Each row below holds a small network's activations on one input, seen along a few directions.
Each table varies a few parts of the input and shows all the possible inputs, shuffled.
Descriptions start from the smaller parts, as in this example, which fits no table here: one of 4 places along a line, together with either a single point or one of 11 places around a ring or (one of 3 separate values, together with one of 5 places around a ring).
Shared parts are said once, and a part with two or three values counts as separate values.
In the rows, 128 means zero.

Other details of the inputs shift rows strongly along three fixed directions, in all tables alike. That doesn't count.

Table:
R1: [122 118 141 134 101 106 150 121 150 123 140 149 154 145]
R2: [161 126 123 133 104 136 123 112 144 127 130 132 141  76]
R3: [172 138  73 142  92  91 128 122 147 136  97 157 104  41]
R4: [103 123 147 131 150 144 130 129 106 125 136 112 139 145]
R5: [133 115 141 151 123 123 130 111 131 125 127 148 142 132]
R6: [102 112 149 122 114 105 153 136 149 119 148 152 150 182]
R7: [135 129 132 106 135 150 118 143 126 127 139 110 120 131]
R8: [139 135 141 146  98 120 136  94 155 131 134 130 161 127]
R9: [103 120 105 145 110  57 155 121 156 123 119 190 132 142]
R10: [151 143  79 126 126 115 122 166  99 144  84 113  64  83]
R11: [126 162  90 111 148 137 115 143 104 142 107  84  92  89]
R12: [126 116 149 137 136 129 116 100 150 121 143 160 148 165]
R13: [118 135 119 132 139 112 125 125 129 133 116 134 115 150]
R14: [180 135 113 143 107 144 105  96 143 133 119 135 133  57]
R15: [134 118 101 129 124  85 123 129 158 123 116 192 107 144]
R16: [180 159 112 147 117 163  95  76 131 143 113  96 137  40]
R17: [134 138 108 144 118  96 129 114 141 136 105 149 116 130]
R18: [130 113 169 120 119 160 138 143 116 123 150  98 149 151]
R19: [152 170 125 114 138 188 107 128  91 147 118  29 116  72]
R20: [122 135 161 130 138 165 129 129  99 134 132  78 137 151]
R21: [114 131 152 125 152 155 116 114 121 128 143 110 144 156]
R22: [130 121 153 154 111 126 137  96 137 127 134 136 162 137]
R23: [117 113 188 106 152 188 121 150 102 121 159  83 142 193]
R24: [107 150  88 113 155 125 125 153  96 135 111 101  94  88]
R25: [108 118 150 135 123 123 139 104 146 118 152 143 170 143]
R26: [116 136 158  98 148 182 122 143 108 126 155  68 141 146]
R27: [127 119 148 108 131 144 128 146 130 122 146 118 130 159]
R28: [131 136 135 113 130 155 121 119 132 126 147 104 146 106]
R29: [107 111 148 129 110 107 154 129 145 117 148 152 157 158]
R30: [ 89 134 103  94 161 117 133 173 111 126 129 121  95 144]
R31: [162 140  97 128 104 119 126 141 128 139 104 119 100  80]
R32: [135 119 111 148 123  90 120  94 165 123 121 195 132 131]
R33: [135 119 176 153 116 158 129  85 134 123 150 117 182 137]
R34: [ 93 104 120 142 137  75 149 147 129 120 117 185 113 180]
R35: [181 131  98 148  98 112 106  85 168 131 114 171 129  64]
R36: [139 142  79 128 116 100 130 133 135 133 108 140 107  63]
R37: [119 135 131 109 132 137 131 143 127 128 138 106 127 141]
R38: [144 129 163 149  93 142 137  84 150 127 146 116 182 126]
R39: [122 133 121 127 147 129 125 150 104 135 108 114  97 149]
R40: [121 142  99 126 129 100 124 114 149 130 124 152 124 115]
R41: [159 119 147 141 102 133 123 107 153 127 132 146 145 139]
R42: [142 123 179 155 106 156 131  85 137 127 145 112 181 148]
R43: [117 121 137 121 125 125 133 116 148 118 151 145 156 129]
R44: [114 134 113 119 159 125 122 158 100 134 107 117  84 151]
R45: [ 83 108 116 122 131  76 157 155 138 114 134 175 125 163]
R46: [103 113 103 112 153  91 127 160 132 120 121 179  91 166]
R47: [155 109 171 147  95 145 132 102 147 123 146 138 168 145]
R48: [ 91 109 114 133 143  71 147 159 126 123 109 181  95 194]
R49: [109 110 140 114 131 128 146 167 110 121 137 124 122 152]
R50: [ 80 129 134 111 150 117 145 160 110 126 133 114 117 185]
R51: [125 118 164 113 152 190 119 151  85 126 145  73 133 129]
R52: [111 124  93 103 147 106 130 165 123 124 122 150  89 123]
R53: [124 125 168 130 143 175 128 140  88 131 134  74 134 153]
R54: [122 129 118 104 136 132 133 175 108 131 121 108  94 140]
R55: [143 123 122 121 121 132 124 126 140 123 135 139 132 101]
R56: [127 128 122 143 132 117 123  99 141 125 126 152 141 118]
R57: [136 140 107  99 145 150 115 159 106 133 124  98  94  99]
R58: [146 127 124 132 124 144 124 140 108 131 118 113 116  94]
R59: [148 159  97 112 125 146 122 152 103 145 106  69  94  73]
R60: [101 122 137 116 173 154 120 153  87 126 129 103 110 147]
R61: [167 141 137 157  88 142 124  71 153 132 132 116 174  66]
R62: [157 110 154 151  93 130 132 101 150 123 137 152 160 126]
R63: [127 129 134 129 145 135 115 123 126 129 127 132 121 153]
R64: [ 98 150  52 111 156  79 128 162 112 135  94 143  66  94]
R65: [ 98 107 142 133 150 119 134 137 120 118 136 153 131 170]
R66: [148 139 128 147 117 122 114  82 157 131 125 146 146 123]
Each input here is: one of 6 places around a ring, together with one of 11 places around a ring.
Changing only the place on the ring of 6 turns R17 into R54. The same change can be made to R22. Which row results? -> R49
Change only the place on the ring of 11 in R46. List by row number the other rows that result. -> R10, R14, R15, R23, R35, R41, R47, R51, R58, R62
Start at R30 and move only the place on the ring of 6, one step at a time. The first step leads to R40. Which rows follow, in order? -> R21, R12, R46, R57
Change only the place on the ring of 11 in R50. List by row number the other rows that result. -> R8, R9, R11, R19, R24, R25, R38, R40, R61, R64

Table:
R67: [117 116  69 112 154  70 126 174 122 121 101 192  59 130]
R68: [171 169  95 144 110 113 101  62 181 143 114 138 138  79]
R69: [135 138 112 134 125 159 126 119 111 135 118 100 143  83]
R70: [100 111 117 114 120  73 143 152 136 114 143 181 101 179]
R71: [106 142 143 116 168 156 114 137  87 134 132  63 117 123]
R72: [170 137 138 150  81 140 113  88 135 137 120 107 140  90]
R73: [ 89 142 124  82 180 204 121 200  41 140 129  26  91 106]
R74: [147 133 131 131  96 125 123 115 137 127 135 130 119 111]
R75: [111 133 101 105 140 142 127 157 112 123 125 115 110  95]
R76: [152 105 145 149 117 126 116  97 157 128 137 173 144 133]
R77: [150 121  90 160  89  58 158 115 170 132  97 188 123  98]
R78: [ 63 107 134  91 170 117 159 219  76 123 120  96  89 187]
R79: [164 124 135 136 125 147 107 113 138 124 129 137 123  98]
R80: [119 148  72 113 149  76 118 145 121 126 117 144  76  93]
R81: [143 149  78 130 110 101 121 148 108 148  97 119  66  77]
R82: [147 108 159 136  90 114 148 112 176 112 153 158 166 133]
R83: [102 126 117 100 141 101 153 177 139 130 119 133 116 184]
R84: [141 133 174 134 164 217 110 133  70 136 125  56 137 130]
R85: [130 125 182 150 107 161 132 100 117 127 145 105 168 166]
R86: [141 133 136 109 123 176 116 125 120 121 154  96 154  89]
R87: [121 133 146 136 131 174 131 120 106 128 135  99 171 120]
R88: [145 120 207 145 107 184 146 105 127 126 155  84 203 148]
R89: [151 142 181 162 119 166 117  54 139 128 151 102 193 116]
R90: [129 159  64 128 149  95 112 141 108 149  98 115  62  57]
R91: [ 68  91 153 116 142 119 148 143 135 109 154 164 165 202]
R92: [ 90 100 139 115 173 125 127 172  98 120 122 140 102 189]
R93: [103  82 162 148 138 101 142 111 155 110 142 208 159 219]
R94: [149 128 137 131 135 141 110 105 164 128 126 156 145 165]
R95: [ 86  94 159 118 133 104 163 167 136 117 157 150 141 200]
R96: [162 151  83 149 100 114 123 120 111 144  88 112  86  70]
R97: [127 150  89 123 145 106 113 136 119 131 118 117  85  79]
R98: [190 160  98 148  70 112 108  71 183 143 103 145 136  91]
R99: [124 137 164 139 146 162 120  94 115 127 145  85 156 129]
R100: [139 111 149 118 105 114 146 134 153 114 154 145 153 138]
R101: [ 95 122  97 110 128  88 143 121 177 123 122 200 142 175]
What is each input in this table made of? -> one of 5 separate values, together with either a single point or one of 6 places along a line
Changing only the choice among 5 separate values turns R95 into R73. The same change can be made to R88. Which row results? -> R87
Change only the place on the line of 6 in R92. List by row number the other rows that result. -> R67, R76, R79, R84, R93
Change only the choice among 5 separate values in R68. List by row number the other rows that result. -> R83, R94, R98, R101
Change only the place on the line of 6 in R85. List by row number the other rows that result. -> R70, R72, R74, R81, R96
